A small network was shown many inputs. Here are its activations along a few directions, one row for each input.
In each table, some parts of the input vary, and every possible input appears once, in random order.
A made-up example of a description, with smaller parts first: one of 4 places along a line, together with either a single point or (one of 2 separate values, together with one of 5 places around a ring) or one of 11 places along a line.
Shared parts are said once, and a part with two or three values counts as separate values.
In the rows, 128 means zero.

Other details of the inputs shift rows strongly along three fixed directions, in all tables alike. That doesn't count.

Rows:
x1: [147 138 147 122 158 134 148 150  62 124  75  71 139 211]
x2: [176 107 119 145 176 127 158 153 129  87 109  79  84 187]
x3: [ 93  96 102 129 126 125 104  97 188 144 171 161 127  74]
x4: [110  73 104 116 154 126  93 120 164 111 134 120 122 127]
x5: [118 113 156 118 116 111  66 122  91 162 124  87 163 163]
x6: [146  88 130 135 146 114  81 115 163 125 152  94 110 131]
x7: [128 202 153 120 110 155 183 134  80 141  88 145 146 116]
x8: [184 112 119 135 172 126 151 150 123  82 115  84  89 182]
x9: [110 123 161 125 121 132  83 159  81 132  73  84 161 181]
x10: [141 167 146 117 117 128 153 114  86 158 118 122 149 134]
x11: [ 94 195 160 130  93 150 151 114 107 177 118 160 160  84]
x12: [ 70  81 135  92 124 122  31 114 106 151 120 112 177 152]
x13: [149 110 127 144 133 112 116 126 151 127 154 113 104 135]
x14: [146 167 128 138 114 140 159 115 168 120 154 169  99  61]
x15: [122 162 161 112 134 153 123 147  73 122  70 100 151 167]
x16: [127  73  98 118 169 126 117 138 148  87 113 109 113 158]
x17: [172 142 123 135 132 118 155 122 144 108 162 136  89 120]
x18: [145 195 151 123 112 149 185 156  61 118  83 138 138 152]
x19: [ 72 117 125 103  95 120  85 101 114 175 139 156 181 101]
x20: [139 106  99 113 169 140 150 136 134  81 115 127 104 153]
x21: [130  92  92 135 157 126 160 153 134  91 119 128 109 163]
x22: [131 183 149 115  93 123 152 105  94 169 144 149 148 104]
x23: [156 119  79 141 143 125 217 153 128  93 119 162 109 134]
x24: [164 170 122 142 126 147 194 135 151 100 132 158  91  89]
x25: [123  93 137 147 138 129  76 134 175 116 129 102 114 120]
x26: [125  71  97 125 169 129 120 142 150  93 113 110 113 166]
x27: [173 104 116 154 163 116 158 161 123  89 119  86  90 193]
x28: [159 159 120 160 134 138 202 159 146  89 121 142  84 129]
x29: [125 158 148 125  90 112 122 108  95 178 149 138 159 113]
x30: [163 166 120 148 116 135 192 145 149  98 134 159  90  99]
x31: [180 155 112 150 147 126 211 136 134 105 136 131  84 135]
x32: [ 82 148 166 126  83 128  70 111 125 180 134 141 171  89]
x33: [111 199 163 116  87 145 139 119  95 155 124 163 152  96]
x34: [127 170 153 107 111 132 121  96 100 166 144 134 148 106]
x35: [149  91 126 149 156 114 110 141 148 108 140  84  96 172]
x36: [120 165 116 101 130 146 198 139  62 122  90 149 149 158]
x37: [161  94 128 132 162 121 105 130 146 103 135  83  98 158]
x38: [165 158 122 131 118 121 160 101 152 131 174 156  99  79]
x39: [155 189 141 114 116 135 187 119  73 149 115 135 142 130]
x40: [ 99 150 167 116 109 141  85 137  90 148 100 114 163 142]
x41: [ 98  54 108 114 150 118  48 113 176 118 148 116 132 122]
x42: [137 109 126 142 117 111  90  90 182 153 187 136 116  74]
x43: [117 184 151 122 104 133 158  98 100 181 141 147 152  99]
x44: [144  87 127 156 141 120 102 164 152  91 113  95 105 159]
x45: [119 128 124  89 168 149 146 147  60  98  63 101 149 203]
x46: [ 98  56 111 116 144 116  49 118 174 116 153 119 128 128]
x47: [146  93 132 135 139 109  78 122 156 118 159  97 107 142]
x48: [135 115  91 122 136 128 163 129 150 101 144 159 106 114]
x49: [128 139 128 152 111 133 134 118 182 134 154 153 107  67]
x50: [159 146 116 151 102 109 165 113 151 143 176 159 104  85]
x51: [116 107 129 160  94 112  83 123 192 144 170 151 117  71]
x52: [ 84 126 169 129 110 133  59 139 107 157  98  99 167 153]
x53: [ 67 101 172 125 114 128  15 123 126 173 103  88 179 137]
x54: [ 70 103 133 100 127 129  78 122  99 151 104 115 173 160]
x55: [118  91  99 119 151 129 123 121 156 112 133 134 121 121]
x56: [ 65 123 130 101 108 134  89  93 122 179 134 152 176  96]
x57: [136 139 125 145 109 127 129 119 180 127 153 154 109  64]
x58: [122 111  92 125 115 117 140 116 161 123 162 171 122  86]
x59: [133  92  92 131 151 122 156 152 131  92 117 128 110 160]
x60: [138 138 126 149 107 128 132 119 181 130 153 154 112  68]
x61: [135 118 134 139 133 131 104 134 165 109 129 119 110 110]
x62: [120 135  93 128 125 131 176 109 163 132 157 181 118  77]
x63: [177 156 117 150 128 134 200 163 134  82 121 146  86 124]
x64: [136 184 148 114  92 122 149 106  86 166 149 153 148 106]
x65: [116 173 112  98 121 147 197 123  74 141 100 164 156 125]
x66: [149  86 127 139 134 104  77 125 152 121 160  97 112 140]
x67: [110 125 122  95 138 138 138 145  61 120  84 118 159 181]
x68: [128  68 134 142 134 100  39 112 174 136 170  92 118 130]
x69: [ 84 167 124 106 102 137 160 108  99 165 129 175 163 105]
x70: [154 108 124 164 156 129 151 183 136  76  95  93  93 185]
x71: [140  96 119 157 106  94  95 105 177 160 183 138 122  79]
x72: [131 128 151 145 139 134 139 183  61 120  43  82 157 205]
x73: [ 88 152 165 130 116 142  98 132 102 162  93 113 166 136]
x74: [ 87 123 132  88 136 145 103 114  89 146 102 126 170 145]
x75: [130 139  98 116 122 131 163 111 152 113 163 182 110  83]
Each input here is: one of 3 separate values, together with either a single point or (one of 4 places along a line, together with one of 6 places along a line).
Changing only the choice among 3 separate values turns x66 into x67. The same change can be made to x13. Which row results?
> x54
Changing only the choice among 3 separate values turns x53 into x26. The same change can be made to x9. Which row results?
> x58
Change only the place on the line of 4 in x36. List by row number the other rows that result.
> x19, x55, x65
Change only the place on the line of 4 in x40. List by row number the other rows that result.
> x24, x61, x63
Change only the choice among 3 separate values in x35. List by row number the other rows that result.
> x28, x69

Rows:
x76: [160 190 143 128 100 135 200 169  55 123  73 140 152 142]
x77: [122 137 186 118 146 129  72 144  44 150  78  39 160 238]
x78: [152 149 126  95 169 138 212 157  23 105  67  94 136 237]
x79: [104  75 118 141 120  98  45  77 200 176 202 124 131  75]
x80: [166  91  83 132 213 146 185 172 149  28  86  92  69 201]
x81: [109  51 114 131 157  96  48 104 174 138 166  86 129 141]
x82: [ 95  90 110 101  99 124  33  83 214 127 225 186 111  33]
x83: [114 207 119  91 114 157 213 110  80 139 115 196 147  90]
x84: [181 169 110 152 108 137 181 116 204  97 183 188  67  33]
x85: [143 171 121  93 135 134 208 125  46 136 107 141 146 173]
x86: [161 112  78 126 171 140 179 139 166  54 132 145  79 126]
x87: [107  64 105 120 119  93  44  75 183 157 204 139 139  83]
x88: [ 68 151 158 134  69 133  88 102 106 214 132 162 203  68]
x89: [154  51 150 148 173 102  32 145 147  93 130  28  93 210]
x90: [ 90  79 110 127  78 104  32 108 198 144 222 191 127  55]
x91: [105 201 125 129  82 140 221 125  97 167 123 192 154  79]
x92: [107 117 177 116 119 130  71 176  49 137  47  63 180 207]
x93: [171 171 123 158 109 135 182 110 208  94 188 186  59  34]
x94: [117 152 172 107 104 121  64 112  63 183 116  82 179 158]
x95: [163 128 128 184 133 123 168 165 173  85 136 131  77 135]
x96: [117  31 108 114 188 125  44 144 152  67  94  65 117 183]
x97: [180 130  95 153 134 112 185 109 181 128 174 152  77  82]
x98: [ 45 143 148 116  79 123  85 105 102 201 123 152 202  96]
x99: [129 235 156 144  65 138 209 135  98 160 133 186 141  88]
x100: [121 207 131 136  79 142 216 130  94 177 114 194 153  76]
x101: [181 141 125 164 164 146 174 149 186  66 132 126  57 127]
x102: [ 71 168 183 133  55 123  71 112 101 191 130 144 182  91]
x103: [109  26 104 138 163 113  44 162 143  86  99  76 131 202]
x104: [ 87  64 118 124 158 127  44 111 194 119 139 104 127 118]
x105: [ 84 120 168 101 164 160  80 145  61 137  39  62 168 210]
x106: [132 127  83 151 108 118 184 127 193 124 177 195  98  62]
x107: [148  99  82 145 141 124 173 155 158  82 132 154  96 141]
x108: [149 189 133 120 133 140 212 125  52 152  95 123 139 162]
x109: [125  47 115 102 139  97  26 109 158 114 199 109 114 144]
x110: [ 60 129 158 120 102 134  80 133  83 189  89 114 197 150]
x111: [117 165 167 105  72 112  78  84  90 210 156 138 191  77]
x112: [ 81 128 158  97 121 124  82  99  69 196 112  92 191 162]
x113: [122 139 184 101 105 115  69 110  59 180 105  90 180 159]
x114: [186 152 116 145 116 134 181 121 196  86 166 173  64  43]
x115: [117 223 133 111  98 164 223 105 103 163 122 193 140  63]
x116: [181  95  80 127 161 106 176 132 143  83 151 126  88 138]
x117: [ 94 115 170 104 163 162  80 145  57 139  41  59 178 202]
x118: [137 197 142 110 138 170 213 141  71 132  66 140 136 140]
x119: [130 196 116 102 108 131 218 102  70 170 135 166 150 116]
x120: [209  83  97 160 202 129 186 168 127  62 102  67  68 209]
x121: [165  90  84 127 212 143 184 171 142  22  88  96  69 201]
x122: [157 107  97 173 144 126 185 160 170  87 123 138  81 134]
x123: [ 55 123 148 100 106 126  80 132  73 174  93 126 201 158]
x124: [166  94  91 141 212 149 184 172 149  34  78  81  66 197]
x125: [ 85  62 107 138  98  95  40 106 187 152 172 157 145  67]
x126: [137  65 145 126 136 119  23 122 188 103 136  90 121 105]
x127: [104 102 153 149 110 122  20  90 230 138 192 131 103  55]
x128: [197 139 117 166 155 109 173 142 170  95 159 108  61 144]
x129: [146 220 142 139  69 137 212 145  83 144 114 179 140  95]
What do these inputs look like to the network?
> one of 3 separate values, together with either a single point or one of 6 places along a line or one of 11 places along a line
Changing only the choice among 3 separate values turns x112 into x91. The same change can be made to x87. Which row results?
> x103
Changing only the choice among 3 separate values turns x107 into x85. The same change can be made to x98. Which row results?
> x81
Change only the place on the line of 6 in x113. List by row number the other rows that result.
> x77, x89, x94, x111, x128

Rows:
x130: [143 172 150 127 113 141 170 151  68 128  92 121 141 159]
x131: [134 171 142 129 134 141 175 144  85 129  81 117 142 157]
x132: [125 173 131 109 111 132 171 128  88 150 118 152 148 130]
x133: [162 135 117 148 129 126 146 129 155 109 158 135  91 111]
x134: [125 139 136 139  98 124 107 109 178 141 176 153 115  63]
x135: [171 115 110 133 163 131 159 131 141  97 129 110  90 139]
x136: [117 178 141 109 115 146 169 136  92 134 108 147 142 123]
x137: [116  78 135 133 152 126  53 131 141 129 123  79 130 162]
x138: [149 117 109 142 150 124 152 149 150  89 117 123  97 137]
x139: [114  70 132 129 142 122  62 148 134 114 114  94 130 165]
x140: [151  98  94 139 152 121 159 145 143  86 128 130 109 144]
x141: [106  66 118 119 150 119  67 131 144 118 122  94 140 170]
x142: [126 163 122  97 126 142 176 109  86 135 117 151 146 121]
x143: [172 121 116 144 144 120 156 148 145  94 134 112  90 154]
x144: [155 131 121 155 120 122 144 135 163 109 147 136  93 103]
x145: [125 120 121 146 104 110 109 101 174 159 181 158 130  60]
x146: [ 78 119 156  94 140 142  74 123  75 145  82 104 182 176]
x147: [143 101  95 138 156 121 165 139 141  92 134 128  97 154]
x148: [115  74 136 129 148 117  57 132 145 136 123  77 136 168]
x149: [160 140 120 155 128 121 157 136 165 101 144 136  93 110]
x150: [137 186 149 119 113 142 162 125  91 138 117 141 137 123]
x151: [114 149 128 117 130 144 162 143  82 123  81 131 149 156]
x152: [ 86 115 155 132  71  99  27  78 165 200 194 152 172  47]
x153: [146 119 105 138 134 113 162 130 151 113 154 145  93 120]
x154: [ 94 176 155 112  89 138 110  89 116 193 145 164 169  70]
x155: [142 180 145 109 112 136 161 112  83 148 122 134 142 119]
x156: [127 171 149 119 133 153 167 145  81 130  86 118 141 155]
x157: [158 122 115 152 129 130 163 140 159 110 142 142  94 108]
x158: [116 155 129 114 135 142 167 143  82 121  78 127 150 158]
x159: [140 111 105 134 159 140 158 149 150  75 120 126  97 145]
x160: [145 112  98 140 132 128 167 137 160  97 138 157 101 112]
x161: [113  79 133 121 157 125  58 135 143 109 120  91 127 161]
x162: [127 178 149 123 101 126 163 121  80 158 124 137 143 133]
x163: [152 121 111 150 137 118 163 126 155 120 153 134  91 121]
x164: [ 82 120 170 113 122 135  60 133  78 172  74  81 184 170]
x165: [124  74 128 109 156 119  65 124 137 115 122  84 129 159]
x166: [123 116 113 137 102 107 110 106 170 146 181 166 130  63]
x167: [110  75 131 123 149 122  50 134 139 121 124  90 134 162]
x168: [112 118 105 129 108 123 110  96 176 144 180 174 125  62]
x169: [ 85 166 147 112  76 129 110 101 110 189 135 169 172  69]
Changing only one part turns x149 into x131. The same change can be made to x133. Which row results?
> x137
What do these inputs look like to the network?
> one of 4 places along a line, together with either a single point or one of 9 places around a ring
Start at x150 and move only the place on the line of 4, one step at a time. The first step leads to x154. Which rows follow, in order?
> x161, x146
